These are the activations of a small neural network, seen along a few directions. Each row is one input.
In each table, some parts of the input vary, and every possible input appears once, in random order.
Descriptions start from the smaller parts, as in this example, which fits no table here: one of 4 places along a line, together with either a single point or one of 9 places around a ring or (one of 2 separate values, together with one of 8 places around a ring).
Shared parts are said once, and a part with two or three values counts as separate values.
In the rows, zero is written as 128.

Other details of the inputs shift rows strongly along two fixed directions, in all tables alike. That doesn't count.

Rows:
x1: [125 144 124 132 123 125 143 117 135 128 129]
x2: [125 152 123 126 125 121 139 120 131 131 128]
x3: [123 141 126 136 121 122 143 121 128 129 132]
x4: [130 136 120 133 107 126 139 125 125 128 123]
x5: [125 151 125 126 122 125 139 124 129 133 130]
x6: [121 105 138 116 146 134 115 144 127 120 136]
x7: [130 137 117 134 110 126 139 129 127 131 124]
x8: [122 146 122 129 122 123 141 118 137 131 131]
x9: [127 105 135 118 149 137 118 141 123 118 137]
x10: [133 139 120 131 108 127 138 123 131 127 122]
x11: [122 145 123 128 120 126 142 122 134 133 133]
x12: [132 140 115 133 114 123 137 123 135 129 120]
x13: [127 107 140 122 149 133 114 139 130 114 132]
x14: [124 108 138 119 149 131 111 140 131 117 135]
x15: [134 104 130 118 139 135 113 148 131 114 125]
x16: [127 145 120 134 124 123 142 117 129 127 135]
x17: [125 143 121 134 123 122 144 120 124 128 136]
x18: [124 105 140 119 146 136 118 143 126 117 133]
x19: [133 140 118 132 111 123 137 119 133 126 120]
x20: [127 145 121 130 123 128 145 120 130 130 134]
x21: [127 107 140 118 148 137 117 141 131 117 132]
x22: [125 151 125 130 124 119 137 121 128 129 130]
x23: [133 140 119 135 110 121 135 121 129 124 123]
x24: [158  93 156 170 107 151  67  85 101 236  74]
x25: [119 143 124 133 120 120 141 122 129 132 135]
x26: [125 112 140 116 150 128 111 144 121 118 133]
x27: [132 102 130 123 139 129 111 148 125 113 127]
x28: [130 107 134 117 154 135 115 136 130 117 133]
x29: [133 101 133 121 137 129 111 145 123 110 127]
x30: [122 148 126 128 121 124 140 125 124 134 131]
Description of these inputs: one of 5 places around a ring, together with either one of 2 separate values or one of 4 places along a line.
The inputs of x7 and x24 match in every part but the place on the ring of 5. If x9 is changed in the same way as x7 into x24, which row does it become?
> x16
A walk changes only the place on the ring of 5. It starts at x26 and steps to x22. List the rest of the walk in order.
> x2, x5, x30
A walk changes only the place on the line of 4. It starts at x17 and steps to x3. List the rest of the walk in order.
> x25, x26
Change only the place on the line of 4 in x2. List by row number the other rows that result.
> x1, x8, x28
Which other rows agree with x21 in the place on the ring of 5? List them by row number.
> x5, x10, x11, x15, x20
